A small network was shown many inputs. Here are its activations along a few directions, one row for each input.
In each table, some parts of the input vary, and every possible input appears once, in random order.
Descriptions start from the smaller parts, as in this example, which fits no table here: values(2) and (point or line(9) or (ring(5) and line(6))).
Shared parts are said once, and a part with two or three values counts as separate values.
In the rows, zero is written as 128.

Other details of the inputs shift rows strongly along two fixed directions, in all tables alike. That doesn't count.

Table:
r1: [115  81 135 162  63 133 113  90 105 201  65]
r2: [136 106 115 103 177 158 132 140 119 126 163]
r3: [145 115 111  78 146 178 103  88  74 129 134]
r4: [131 104  97  92 151 178 101 101  73 134 125]
r5: [116 188 139 123 190  89 147 192 171  65 198]
r6: [120 104 143 214  45 103 139 120 153 202  64]
r7: [127 125 112  73 159 146  93 133 107 131 133]
r8: [126 126 120  65 154 153  96 134 106 126 137]
r9: [103 193 163 197  75  59 152 120 148 121 106]
r10: [136 127 145 185  48  88 120 103 130 189  51]
r11: [116  53 120 165  72 121 135  97 157 129  77]
r12: [141  79 103  86 160 206 135  81  78 139 146]
r13: [164 106 145 218  53 104 153 118 137 183  62]
r14: [128  94 119 185  56 138 124  88  86 185  48]
r15: [120  67 108  42 164 215  78  97  71 156 140]
r16: [111 131 120  71 165 171 114 107  83 104 168]
r17: [114  78 126 165  79 138 100  94 104 205  60]
r18: [ 89 213 166 194 102  29 132 174 189 108 118]
r19: [131  91 130 167  56 116 114 102 108 198  51]
r20: [152  98 130 217  51 121 162  92 114 179  49]
r21: [111 113 123  79 160  96 127 155 191  54 181]
r22: [110 189 171 179  77  55 132 132 168 137 101]
r23: [120 161 122 110 189 135 150 140 134  79 169]
r24: [141  61 102  52 155 214  99  96  89 164 164]
r25: [125 177 140  73 154 107 113 146 136  95 161]
r26: [134  63  85  66 156 199  70 113  71 162 119]
r27: [130 158 158 196  90  67 168 146 166 134 122]
r28: [147  71 108  74 139 206  97  91  99 173 145]
r29: [124 118 140 197  55 119 129  73 103 181  66]
r30: [135 165 129  84 189 152 148 122 127  78 185]
r31: [159  74 111 109 137 171 131 126  97 146 128]
r32: [154 124 146 199  72  90 160 136 145 156  87]
r33: [161  63 105  54 153 204 100 106  89 159 146]
r34: [106 208 166 199 103  31 152 179 209 115 131]
r35: [109 128 113  87 172 169 106 108  86 113 156]
r36: [109 200 132 122 196 103 154 170 159  49 186]
r37: [147 125 140 204  78  95 159 148 148 155  83]
r38: [143 121 131 218  86  86 151 157 150 156  80]
r39: [161  99 126 202  65 134 155  86 111 178  55]
r40: [152  85 120 105 147 177 128 107 104 151 148]
r41: [139  78 115 106 146 170 134 119 101 148 147]
r42: [124 196 129  83 197  94 123 204 176  59 199]
r43: [127 139 115  83 149 155 117 117  88 106 147]
r44: [159 120 122  67 159 164 109 128 124 130 156]
r45: [125 183 133  83 159 121 126 132 116  76 168]
r46: [133  62 103  76 139 198 106 104  97 172 145]
r47: [103 147 132  73 154  71 116 165 215  47 188]
r48: [119 161 128 108 177 140 153 138 132  80 167]
r49: [ 92 214 139 110 183  94 124 164 143  51 186]
r50: [148  75 123 196  63 123 123 117 128 212  49]
r51: [129 193 142  65 186 102 132 186 168  62 201]
r52: [126 216 160 201 104  43 186 168 180  78 117]
r53: [148  74  88 122 155 190 124 112  84 139 112]
r54: [107 216 131 107 178  89 125 173 142  48 177]
r55: [116 125 130  62 153 158 100 112 107 127 159]
r56: [130 204 133 108 196 103 157 173 157  42 177]
r57: [149 101 134 223  69  98 153 137 139 178  61]
r58: [101  80 112  67 136 144  98 107 130  85 152]
r59: [131  86 108 116 141 184 143  94  90 139 130]
r60: [116 203 169 206 108  39 176 182 196 100 136]
r61: [154  61 103  65 154 204  99 119  92 162 132]
r62: [151  81 103 118 139 192 135 103  85 141 107]
r63: [ 94 218 151 106 169  96 133 155 145  55 180]
r64: [100 211 159 203 106  28 149 191 212 108 137]
r65: [ 99  92 146 157  60  64 107 114 178 130  81]
Description of these inputs: ring(5) and (point or (values(2) and line(6))).
Question: The inputs of r9 and r27 match in every part but the ring(5) part. If r35 is changed in the same way as r9 into r27, which row does it become?
Answer: r2
Question: The inputs of r28 and r40 match in every part but the ring(5) part. If r33 is changed in the same way as r28 into r40, which row does it become?
Answer: r32
Question: Which other rows does r62 become when the ring(5) part takes its other values? List them by row number.
Answer: r8, r14, r37, r61
Question: Which other rows agree with r1 in the ring(5) part? List them by row number.
Answer: r7, r8, r10, r15, r17, r18, r19, r22, r25, r26, r55, r65
Question: Which other rows does r35 become when the values(2) part takes its other values? List them by row number.
Answer: r4
Question: Start at r18 and move only the ring(5) part, one step at a time. The first step leads to r64. Which rows follow, in order?
Answer: r5, r36, r49

Table:
r66: [119  67 101  47 149 194  71  91  81 142 138]
r67: [131  77 104  42 153 191  70 106  79 159 141]
r68: [156  75  92  86 174 219 132  97  66 133 144]
r69: [113 176 159 159 103  43 138 176 206 105 131]
r70: [118  88 129 167  72  99 124 126 159 156  87]
r71: [142  91 128 189  92 118 158 122 139 153  92]
r72: [143 111 104  41 220 184 123 148 116  80 205]
r73: [133 211 148 165 148  85 171 163 157  84 155]
r74: [142  68 107 127 102 202 102  72  42 213  79]
r75: [ 99 210 164 147 107  36 122 162 186  95 130]
r76: [106 167 136  67 160 114  99 139 145  88 166]
r77: [116 137 137 182  80 113 139  98 108 152  80]
r78: [144  98 132 205  81 112 154 126 145 174  78]
r79: [114 194 135  76 182 136 121 135 110  80 183]
r80: [116 143 144 203  64 102 135 100 109 167  65]
r81: [142 101 131 206  81 107 155 129 147 169  85]
r82: [147  98 131 200  83 112 151 132 142 175  80]
r83: [125  93 110  20 193 168 100 138 135  80 200]
r84: [120 137 141 189  75 110 141  97 108 155  77]
r85: [139 217 152 173 141  77 173 170 160  92 143]
r86: [132  44  97  49 156 196  86 110 105 142 150]
r87: [122  26  95  93 100 196  76  67  70 187  86]
r88: [114 130 128  72 163 115 118 154 169  76 177]
r89: [142 172 146 145 146  88 154 179 168 106 153]
r90: [124 192 138  94 202  96 159 187 180  33 208]
r91: [137  95 124 189  93 117 153 129 141 155  90]
r92: [108 242 169 177 113  49 151 157 157  98 127]
r93: [142 123 128 212  83 119 164 115 118 159  76]
r94: [105 232 163 158 126  66 148 150 152  90 138]
r95: [146 115 127 192  95 132 163 109 112 150  89]
r96: [118 195 146  59 188  84 119 197 188  55 210]
r97: [104 163 131  50 174 121  94 140 141  78 184]
r98: [160  87  96  83 178 221 126 102  65 143 145]
r99: [114 142 140 197  69 103 138 101 110 160  69]
r100: [111 133 118  23 188 154  91 125 118  72 190]
r101: [123  93 139 188  56  90 128 124 165 176  71]
r102: [119  68 102  55 143 184  82  88  90 138 133]
r103: [158 127 130 187  99 133 152 124 107 174  88]
r104: [117 141 131  76 160 110 115 160 171  88 181]
r105: [161  41  90 132 126 224 125  75  50 187  92]
Question: What is each input in this table made of?
Answer: ring(5) and line(8)
Question: The inputs of r70 and r93 match in every part but the ring(5) part. If r86 is changed in the same way as r70 into r93, which row does it become?
Answer: r105
Question: Start at r98 and move only the ring(5) part, one step at a time. The first step leads to r94. Which rows follow, in order?
Answer: r76, r101, r78

Table:
r106: [125 161 141 137 140 105 135 168 149 134 151]
r107: [131 169 135 184 105 100 150 127 128 127  97]
r108: [132 155 146 108 118  91 121 145 163 109 130]
r109: [129  62  93   5 199 210  96 107  89  81 197]
r110: [146  72 117 202  62 162 138  75  71 213  44]
r111: [132 136 124 127 145 154 136 115  95 126 134]
r112: [130 183 135 147 142 111 146 139 124 102 132]
r113: [137  40 121 197  52 152 141  72 107 203  67]
r114: [126 145 141 116 113  93 136 132 163  90 137]
r115: [139 167 150 128 131 103 131 160 151 136 149]
r116: [114 136 126 133 136  95 128 150 168  92 130]
r117: [146 152 143  87 150 129 128 137 145 118 160]
r118: [105 133 133 134 130  96 135 148 158  86 137]
r119: [110 143 138 147 138 109 154 145 158 101 149]
r120: [144  79  87  14 213 244 100  95  43 117 180]
r121: [148  61 101 169  86 185 121  75  62 199  55]
r122: [ 59 171 150  95 105  77  70 117 155 114 132]
r123: [132 143 147 157  86  77 122 155 154 150 100]
r124: [118 151 135 126 131  91 120 170 151 119 138]
r125: [122 143 125 132 138  93 119 166 163 106 131]
r126: [124 173 141 145 139 108 152 135 124 102 138]
r127: [134 156 147 126 122 105 151 129 162 105 149]
r128: [138  76  88  39 214 216 107 118 104 111 186]
r129: [147  65 106 176  86 188 129  73  62 204  60]
r130: [132 130 129 169 118 109 134 147 153 151 116]
Question: What is each input in this table made of?
Answer: point or line(8) or (values(2) and ring(8))
Question: Which other rows does r119 become when the values(2) part takes its other values? List them by row number.
Answer: r118
Question: Start at r113 and move only the ring(8) part, one step at a time. The first step leads to r127. Which rows follow, in order?
Answer: r117, r115, r106, r130, r128, r119

Table:
r131: [114 146 136 113 146 100 140 147 163  64 160]
r132: [150 193 119 178 189 131 189 167 110  87 152]
r133: [135 169 142 102 151 100 124 173 160 107 160]
r134: [150  77 107  85 137 177  99 125 104 170 123]
r135: [107 125 136 181  58  92 123  98 139 151  66]
r136: [ 91 175 136  94 151 106 117 134 141  75 167]
r137: [136 147 137 130 142  94 144 171 175  95 158]
r138: [120  66 112 127 119 154 125 101 114 132 117]
r139: [ 93 177 142 118 133  95 122 130 153  84 149]
r140: [143  86 103  43 188 204  91 129  99 147 168]
r141: [118 215 130 160 171 129 167 136  92  71 147]
r142: [113  91 117 101 112 151 102  92  96 140 114]
r143: [185 105 117 101 163 199 165 108  88 137 159]
r144: [133 169 144 110 144  96 125 175 160 112 157]
r145: [118 150 140 145  96  96 108 124 139 150  95]
r146: [142  80 113 105 130 168 105 127 103 180 122]
r147: [129 132 138 155 107 107 125 150 145 164 113]
r148: [112 146 137 119 142  94 142 147 162  70 156]
r149: [128 104 108  16 184 190  74 116  78 126 171]
r150: [107 149 131 110 161 111 139 141 165  64 168]
r151: [151 213 128 172 183 129 171 172  99 106 146]
r152: [136 105 130 161 108 106 143 148 155 141 119]
r153: [107 188 146 107 144  94 109 147 147 108 150]
r154: [152  55 104 135 116 162 124 117 129 167 102]
r155: [153 139 144 177 105 132 189  98 119 124 116]
r156: [132  92 107  42 159 189  77 104  81 144 145]
r157: [136  98 131 209  77 101 149 131 168 172  80]
r158: [131  56 113 148  91 147 129  91 119 147  89]
r159: [126 172 142 105 162 106 123 173 160 113 166]
r160: [135  96 136 222  60  85 154 137 164 177  73]
r161: [172 203 152 119 164 127 173 152 128 105 174]
r162: [110  81 120 145  80 143 108  82  97 167  85]
r163: [167 147 123  35 196 211 126  98  60 116 187]
r164: [136 147 132 123 149  98 143 168 177  91 156]
r165: [118  77 115 112  97 159  99  83  93 153 100]
r166: [110 139 147 190  60  84 116 117 136 181  69]
r167: [118  80 117 129  85 148 106  81 100 156  88]
r168: [118 150 144 157  81  86 111 123 140 155  85]
r169: [134 120 144 192  64  87 133 143 146 188  76]
r170: [127 147 132 128 157 102 144 170 174  97 165]
r171: [138 146 135 126 145  95 145 168 176  91 158]
r172: [131  91 108  41 159 190  75 106  78 144 148]
r173: [100 127 140 187  63  93 124  97 134 156  75]
r174: [124  55 113 134 105 155 126  97 111 145 104]
r175: [143 172 151 154 111 129 168  93 109 119 125]
r176: [135 109 128 161 119 114 142 144 160 142 122]
r177: [129  56 110 151  89 147 128  89 120 150  82]
r178: [106 187 151 125 126  80 114 150 148 114 139]
r179: [114 149 133 129 137  92 143 142 172  70 142]
r180: [108 125 138 185  52  88 123  97 138 152  64]
r181: [138 132 135 148 106 105 124 149 152 159 105]
r182: [149  55 111 138 109 153 127 122 122 170 107]
r183: [ 96 172 141  94 144 100 118 138 141  76 163]
r184: [138 128 101 163 169 180 172 110  70 109 123]
r185: [131 169 143 105 148  97 125 176 157 113 160]
r186: [118  64 103  98 145 175 118 100 108 121 137]
r187: [112 148 146 148  90  91 110 128 131 153 101]
r188: [121  66 104 100 145 173 118  97 110 124 133]
r189: [125  94 110  68 150 186  80  97  87 159 132]
r190: [130 225 125 121 205 147 145 152  77  81 168]
Question: What is each input in this table made of?
Answer: ring(5) and (values(2) or line(10))
Question: The inputs of r190 and r132 match in every part but the ring(5) part. If r153 is changed in the same way as r190 into r132, which row does it become?
Answer: r176
Question: The inputs of r142 and r182 match in every part but the ring(5) part. If r165 is changed in the same way as r142 into r182, which row does it become?
Answer: r137
Question: Which other rows agree with r150 in the ring(5) part? List them by row number.
Answer: r131, r138, r148, r155, r158, r174, r177, r179, r184, r186, r188
Question: Which other rows agree with r169 in the ring(5) part? List them by row number.
Answer: r133, r134, r140, r144, r146, r147, r151, r159, r161, r181, r185
Question: Which other rows does r163 become when the values(2) part takes its other values? List them by row number.
Answer: r190
